Each row below holds a small network's activations on one input, seen along a few directions.
Each table varies a few parts of the input and shows all the possible inputs, shuffled.
A made-up example of a description, with smaller parts first: one of 6 places along a line, together with either a single point or (one of 2 separate values, together with one of 5 places around a ring) or one of 11 places around a ring.
Shared parts are said once, and a part with two or three values counts as separate values.
In the rows, zero is written as 128.

A family of inputs:
R1: [ 82 167  98 164  36  81  90  91 116 120 145 146 168   7 177 114 110 118
 165]
R2: [123  96 113  92 148 169 149 125 123  96 126 121  39 191 126 166 137 139
 143]
R3: [155 139 164 124 182 141 135 136 149 123 129  95 143 208 118 173 148  89
 105]
R4: [ 69 126 126 151  58  69 103 105 121 107 165 101 199   6 173 114 109  81
 123]
R5: [132 117 100  96 146 174 147 130 115  96 124 128  24 184 127 158 151 139
 154]
R6: [161 159 152 127 162 145 122 117 157 138 113 131 129 210 124 178 134 128
 145]
R7: [170 179 138 129 160 149 122 122 148 138 110 139 114 202 124 170 148 128
 156]
R8: [ 99 145 204 149 141  94 118 134 110 166  98  99 196  37 120  63 118 142
  77]
R9: [ 73 134 105 166  45  70 106 114 123 106 141 137 185   6 172 123 105  98
 138]
R10: [102 166 191 154 121 100 109 117 115 182  83 136 183  42 125  69 103 181
 112]
R11: [139  64  63 135 149 153 175 182 149  73 112  99  78 176 144  64 112 174
 115]
R12: [112 188 176 154 116 102 107 121 106 181  80 143 165  34 126  64 115 181
 121]
R13: [146  98  56 131 144 161 159 159 143  86 117 108  62 174 149  54 117 199
 143]
R14: [123  85 105 101 154 163 162 153 118  82 120 119  40 187 122 168 145 113
 122]
R15: [119  76 125  85 167 166 161 144 114  80 142  87  52 187 123 162 150 100
 104]
R16: [ 72 145 113 159  38  76  91  86 126 122 147 141 185  14 178 120  97 119
 155]
R17: [159 120 157  99 141 125 111 111 117 174 187 151 170 152  76 183 155  58
 109]
R18: [138  76  70 126 144 157 162 153 152  87 118 100  78 181 149  62 105 199
 134]
R19: [165 141 143 102 121 130  97  92 125 190 169 185 157 155  81 189 140  95
 148]
R20: [164 130 134 111 128 124 112 120 120 174 162 184 158 152  75 190 149  73
 128]
R21: [103 154 183 161 126  92 121 142 113 164  76 135 182  36 119  71 111 159
  93]
R22: [159 148 143 137 169 139 136 146 151 123 106 129 130 208 118 179 142 104
 124]
R23: [174 163 129 103 117 134  98  96 116 190 166 192 141 146  81 181 153  94
 158]
R24: [135  55  83 117 161 155 175 174 145  72 133  65  92 177 145  58 118 160
  99]
Question: What do these inputs look like to the network?
Answer: one of 4 places along a line, together with one of 6 places along a line
Question: Changing only the place on the line of 6 turns R5 into R13. The same change can be made to R14. Which row results?
Answer: R11
Question: Which other rows does R8 become when the place on the line of 4 takes its other values? List them by row number.
Answer: R10, R12, R21

A family of inputs:
R25: [138 102 104 132 143 140 147 152 135 120 117 115 113 140 129  68 116 173
 118]
R26: [105 150 145 159 121 107 125 133 136 119  96 105 155  84 158  89 111 154
 121]
R27: [124  91 118 106 142 143 145 137 125  97 148 107  97 162 126 156 140  97
 115]
R28: [101 139 129 128  87 110 110 106 106 139 138 151 132  62 132 136 126 119
 141]
R29: [142 159 170 139 127 104 103 114 129 180 133 150 197 104 104 135 129 111
 118]
R30: [168 138 134 112 178 166 142 138 139 133 108 135  84 221 106 156 145 144
 135]
R31: [158 125 102 105 148 163 136 124 139 112 141 139  73 216 120 184 147 115
 155]
R32: [129  89  74 124 113 136 143 139 135  99 146 121 104 136 142  99 117 144
 137]
R33: [135 149 138 133  99 101  99 104 126 160 161 156 187  98 116 162 132  82
 135]
R34: [110 151 159 133 115 115 114 117 107 160 109 143 141  67 121 105 123 148
 124]
R35: [133 104 149 113 172 146 151 152 126 118 117 101 107 166 113 127 138 124
  97]
R36: [ 95 137 115 154  92 104 120 121 135  99 123 114 145  81 170 120 112 125
 138]
Question: What do these inputs look like to the network?
Answer: one of 2 separate values, together with one of 6 places along a line
Question: Changing only the choice among 2 separate values turns R29 into R33. The same change can be made to R26. Which row results?
Answer: R36
